A small network was trained on made-up records. Each row is its average activation on records with the value named, seen along a few directions.
Values that are neighbours, or in one group, have similar rows; names and order tell nothing.
(in the rows, 128 means zero)

J, 6 values:
j5: [108 160 125 145 128 136 131  92 129 139 143 141 108 201 127 153  94 154
 165 144 154 125 119]
j6: [ 97 120 135 121 116 149 168 105 174 170 198 133 114 211 121 123  88 181
 185 181 150  91 127]
j1: [123  82 164 142  99 166 128  89 110 140 134 136 156 131  99 149 143 150
 116 102 117 146 127]
j2: [168 114 111 103 136  77  87 163 146  91  93 109  94 100 151 112 137  88
 104 134 144 112 139]
j3: [127 149 125 120 155 128 111 152 117 125 134 142 141  94 126 103 149 103
 113 128 121 140 136]
j4: [146 143 108 137 135 111 142 166  92 102  67 107 155  30 145 128 156  92
  86  79  83 154 121]
J is arranged as a line.
Q: Which values are neighbours of j1? Give them in the order they are listed.
A: j5, j3

B, 6 values:
b6: [ 99 134 139 117 135 146 124 100 167 162 203 155 103 225 113 117  96 163
 179 188 171  99 136]
b2: [124 133 129 149 117 140 146 115 100 126 103 123 147 110 125 152 131 134
 120  96 107 148 117]
b3: [112  95 153 134 101 156 141  87 139 152 160 135 130 180 107 145 114 167
 149 139 139 120 127]
b4: [175 129 103  99 146  65  74 173 149  81  87 108  83 103 160 108 134  78
 105 138 152 110 140]
b5: [153 138 126 122 149 107  70 144 107  95  94 136 121  93 132 121 154  84
  94 110 135 147 137]
b1: [105 139 118 146 120 155 213 150 105 151 122 110 184  57 130 126 138 143
 122  97  63 143 112]
B is arranged as 3 separate groups.
Q: List the group mates of b1, in the order listed.
A: b2
Q: List the group mates of b5, in the order listed.
A: b4

H, 16 values:
h9: [160 159 112 118 169 101  70 146 129  85 104 119 108  98 146 116 127 105
 105 121 136 147 136]
h8: [106 127 117 145 121 158 209 133 122 124 133 106 165  70 117 126 136 130
 117  98  77 144 117]
h10: [136 104 128 120 109 114 116 115 103 134  81 114 138  93 127 159 153 133
 102 106 108 143 129]
h5: [119 118 115 148 102 146 134 118  94 135 131 122 141 101  98 131 156 112
 122 120  99 140 113]
h12: [131 121 123 148  93 135 172 146 118 136  97 117 160 111 135 144 139 129
 130  96 104 137 122]
h1: [103 147 167 149 124 162 131 114 120 158 179 155 137 171 108 131 108 139
 155 137 136 132 112]
h14: [155 150 108 102 162  95  85 178 146  76 116 118  94 107 137  88 139  71
 116 155 148 127 141]
h13: [183 104 114  90 122  62  77 174 157 100  86  95  91  95 161 108 142  86
  97 125 147  97 147]
h6: [170 134 126 137 131  97  91 151 118  77  73 122 118  95 156 135 135 102
  99  96 127 150 134]
h2: [ 97 180 116 150 135 152 229 169 109 165 132 107 172  50 146 119 126 154
 124 109  55 141 118]
h4: [100 153 111 121 139 112 133  89 171 143 182 147  88 227 136 140  70 158
 188 175 173  94 119]
h16: [120 145 132 120 154 110 107 124  86 117  88 158 121  92 118 128 138  90
  87 119 136 135 139]
h11: [123 121 134 131 137 153 103 100 118 148 151 146 167 136 118 129 140 147
 133 104 126 143 122]
h7: [107  94 142 126 116 157 140  89 152 159 172 140 104 196  97 130 112 157
 146 168 161 100 141]
h15: [135  97 168 143 117 170 124  94 139 136 148 126 135 189 126 134 110 171
 146 114 152 119 123]
h3: [104  93 134 100 118 125 127 106 168 157 176 156 109 216 122 130 116 166
 182 204 164  99 134]
H is arranged as a star with 3 arms.
Q: Which values are neighbours of h7? Give them in the order they are listed.
A: h15, h3
Q: Which values are neighbours of h14? Give them in the order they are listed.
A: h9, h13
Q: Which values are neighbours of h12? Give them in the order they are listed.
A: h8, h5
